A small network was shown many inputs. Here are its activations along a few directions, one row for each input.
Each table varies a few parts of the input and shows all the possible inputs, shuffled.
Descriptions start from the smaller parts, as in this example, which fits no table here: line(4) and (point or line(11) or (values(2) and ring(8))).
Shared parts are said once, and a part with two or three values counts as separate values.
In the rows, zero is written as 128.

Other details of the inputs shift rows strongly along two fixed directions, in all tables alike. That doesn't count.

A family of inputs:
x1: [153 197 141 143 123 161 105  51 146 148  75]
x2: [113  90 110 122 102 103 149 146 115 115 171]
x3: [151 215  94 102 189 102  69  96 113 161  98]
x4: [113  79 121 128  63 115 179 107 151  84 162]
x5: [151 200 139 141 117 163 101  57 150 151  78]
x6: [110 106 128 104 209 114  98 246  62 162 132]
x7: [119  86 151 145  94 139 158 150 141 101 132]
x8: [112 102 191 144 206 188 100 241  88 160 105]
x9: [129 105 147 118 224 126 109 241  88 153 157]
x10: [108  84  98 124  64  93 163 106 124  86 177]
x11: [109  74 117 132  64 115 179 103 149  93 160]
x12: [116  87 110 124 110 102 153 141 111 111 168]
x13: [160 192 130 141 124 144 104  63 179 150  93]
x14: [155 191 118 124 146 127 106  54 178 144 118]
x15: [117  79 147 147  94 141 157 145 140 110 130]
x16: [111  74 134 146  47 134 167 109 153  85 139]
x17: [157 191 115 124 139 127 109  58 179 153 118]
x18: [116 109 130 102 217 115 102 245  60 149 131]
x19: [155 212  93 102 190 102  76  94 110 167  94]
x20: [105  87 144 147  38 150 174 106 122  80 123]
Description of these inputs: values(4) and line(5).
Q: The inputs of x2 and x13 match in every part but the line(5) part. If x9 is changed in the same way as x2 into x13, which row does it become?
A: x7
Q: A walk changes only the line(5) part. It starts at x19 and steps to x12. List the rest of the walk in order.
A: x11, x15, x1

A family of inputs:
x21: [131 102 120 143  39 115 185  57 181  76 160]
x22: [100  53 150 139 117 142 150 204 129 120 138]
x23: [156 226 107 123 108 132  97  14 143 140  75]
x24: [104  71 121 115 136 105 149 190  79 101 197]
x25: [157 209 107 124 109 126 100  27 187 146  73]
x26: [158 208 109 129 110 130 100  28 190 150  81]
x27: [145 161 118 107 228 108  89 160 140 180 131]
x28: [115 100  62 106  34  65 170  62 148  75 144]
x29: [112 102 100 128  16 109 168  61 161  81 110]
x30: [136 173 152 131 199 163  83 155 107 177 101]
x31: [106  53 154 142 122 144 155 197 133 120 149]
x32: [124 110 121 140  34 130 179  44 141  82 167]
x33: [ 98  67 147 131 112 139 153 200  70  96 126]
x34: [148 173 162 141 203 162  85 153 110 169 111]
x35: [103  61 107 116 117  91 141 212 101 121 151]
x36: [119 101 102 129  13 104 174  63 156  64 107]
x37: [ 97  70 109 116 115 101 141 203  61 118 162]
x38: [161 223 116 134 111 140  97  11 154 146  96]
x39: [158 161 162 133 217 154  99 159 160 172 120]
x40: [142 176 110 101 221 111  82 158  86 165 118]
x41: [123 101 115 142  34 121 175  57 179  88 148]
x42: [ 93  66 147 129 111 139 150 199  72 103 125]
x43: [153 161 158 139 205 152  87 164 150 171 100]
x44: [ 92  62 116 112 136 106 155 184  78 119 186]
x45: [145 165 148 123 201 141  84 170 134 163  70]
x46: [172 213  84 108 135  84 102  29 183 130 134]
x47: [156 176 167 140 218 160  98 148 118 162 137]
x48: [ 88  64 146 132 111 148 148 194  82 117 136]
x49: [147 172 163 140 210 165  91 149 117 173 125]
x50: [100  62 158 144 119 154 153 188  91 117 162]
Q: The inputs of x28 and x40 match in every part but one. If x22 is changed in the same way as x28 into x40, which row does it become?
A: x38
Q: Describe the family of inputs behind these rows.
A: values(2) and (line(4) or line(11))
Q: Change only the line(4) part in x37. List by row number the other rows that result.
A: x24, x40, x44
Q: Change only the values(2) part in x26. List by row number the other rows that result.
A: x30
Q: Change only the values(2) part in x36. List by row number the other rows that result.
A: x33

A family of inputs:
x51: [128 109 138 134 159 132 126 161 132 150 158]
x52: [146 198 104 120 128 128  95  67 121 145  82]
x53: [131 178 107 120  98 124 113  68 112 134  90]
x54: [132 152 135 119 181 136  92 165  99 152  94]
x55: [130 111 194 165 142 193 134 158 148 137 114]
x56: [167 208 107 118 162 109  94  67 167 153  86]
x57: [113  89 122 120 137 115 135 177 130 125 132]
x58: [105  65 129 131 112 121 163 162 123 105 177]
x59: [105  62 119 116  98 110 160 176 128 103 145]
x60: [109  95 122 121 126 116 134 164 136 126 131]
x61: [149 153 145 128 209 132 107 155 128 158 136]
x62: [125 111 182 155 140 184 124 171 153 141  80]
x63: [156 197 108 120 130 115  98  74 154 140  93]
x64: [126 144 110 132  77 130 141  62 110 108 139]
x65: [134 128 143 131 175 132 122 166 117 139 146]
x66: [161 178 145 118 228 139  88 152 138 174 130]
x67: [118 102 140 130 135 131 134 156 100 117 154]
x68: [107 108 143 131 126 144 138 156  74 128 146]
x69: [119 105  95 124  41  94 165  78 146  82 130]
x70: [127 138 115 130  77 124 142  63 119 102 141]
x71: [112  80 136 134 107 127 155 167 108 104 169]
x72: [118 109 138 130 156 131 129 158 132 136 159]
x73: [132 148 102 120  79 107 127  69 136 107 108]
x74: [120 102  94 127  47  99 156  79 161 105 134]
Q: Describe the family of inputs behind these rows.
A: values(2) and (point or line(11))
Q: The inputs of x67 and x73 match in every part but the values(2) part. If x55 is changed in the same way as x67 into x73, which row does it become?
A: x62
Q: Change only the values(2) part in x72. List by row number the other rows that result.
A: x60
Q: Change only the values(2) part in x74. List by row number the other rows that result.
A: x51
